A small network was trained on made-up records. Each row is its average activation on records with the value named, seen along a few directions.
Values that are neighbours, or in one group, have similar rows; names and order tell nothing.
In the rows, 500 means zero.
Strong random noise was added to every row along 5 fixed directions; ignore it. To show where, here is one row again and again, with new noise each time:
[566 389 585 498 632 643 548 412 486 673 466 371 533 460 632 362 507 585]
[606 533 305 411 479 364 461 417 534 478 539 360 521 298 640 442 547 378]
[461 517 573 489 515 743 463 515 476 447 394 324 498 370 787 425 609 569]
[443 572 340 438 379 348 499 464 544 501 571 596 562 483 382 533 405 383]
[369 510 709 748 639 804 700 309 410 405 502 874 426 448 585 686 400 633]
[580 545 378 491 505 414 477 370 478 386 560 423 457 292 725 491 604 388]
[395 495 552 411 398 569 413 578 495 579 467 335 562 603 548 359 560 504]


J, 13 values:
j13: [545 488 421 537 570 418 559 420 546 641 585 593 568 476 449 527 419 486]
j11: [301 647 625 458 327 656 398 838 542 363 316 401 479 635 473 585 543 539]
j6: [247 670 467 504 273 477 510 524 551 307 509 719 496 575 383 643 461 394]
j10: [328 445 601 492 292 585 342 662 399 485 484 435 522 780 497 342 591 569]
j1: [642 404 677 539 596 511 422 466 356 454 527 501 384 621 510 485 634 571]
j9: [376 564 646 479 423 496 420 692 449 414 435 469 445 749 355 512 554 518]
j3: [533 418 626 536 677 667 623 537 584 619 382 438 483 496 453 519 401 594]
j4: [572 527 281 409 485 335 606 532 706 549 452 523 557 339 299 583 315 402]
j8: [581 537 487 595 565 477 498 452 464 350 514 685 426 458 424 686 502 512]
j5: [505 499 696 621 617 633 531 411 397 344 490 298 339 392 924 484 824 471]
j12: [440 550 453 510 384 404 376 480 415 305 601 437 411 490 720 451 714 411]
j7: [555 545 339 544 427 221 405 490 443 369 698 627 488 465 472 578 533 412]
j2: [636 521 488 536 560 534 444 508 411 298 483 475 421 342 674 547 629 553]
J is arranged as a ring.
Going along J from j12 by way of its neighbour j13, in what order are j11, j10, j1, j8 met?
> j11, j8, j1, j10
List every value one step from j4, in the order listed.
> j3, j5
Fewest steps between j2 and j6?
> 5

P, 13 values:
p5: [738 352 264 446 596 302 655 284 601 768 683 590 650 353 303 440 301 457]
p13: [527 513 500 467 509 391 527 552 573 422 515 532 461 468 400 601 495 401]
p10: [526 538 381 341 475 574 471 644 656 627 337 469 639 477 281 443 318 627]
p1: [390 510 483 633 554 479 538 473 451 508 538 867 497 631 292 655 262 577]
p7: [596 356 830 775 781 675 670 340 305 532 486 740 401 632 436 590 521 661]
p3: [662 383 557 490 650 383 386 488 393 694 566 311 478 697 498 301 640 605]
p4: [639 472 445 509 652 438 641 423 623 639 418 431 453 370 573 490 409 462]
p11: [561 566 218 293 315 424 344 526 609 455 457 162 639 191 632 351 594 329]
p9: [383 484 665 437 512 696 594 561 522 710 370 398 543 675 477 419 441 612]
p6: [462 511 591 590 579 410 620 446 483 373 564 625 344 590 517 645 602 427]
p2: [449 561 264 358 341 613 430 616 573 297 436 461 548 170 679 560 473 508]
p8: [529 362 620 614 556 658 471 537 405 592 561 502 513 585 529 441 436 628]
p12: [269 582 655 630 407 464 636 338 483 600 596 917 566 736 184 614 284 451]
P is arranged as a ring.
Going along P from p4 by way of its neighbour p9, in what order are p5, p10, p1, p12 met?
> p12, p5, p1, p10
List every value one step from p13, in the order listed.
> p7, p6
Fewest steps between p3 and p2?
> 3
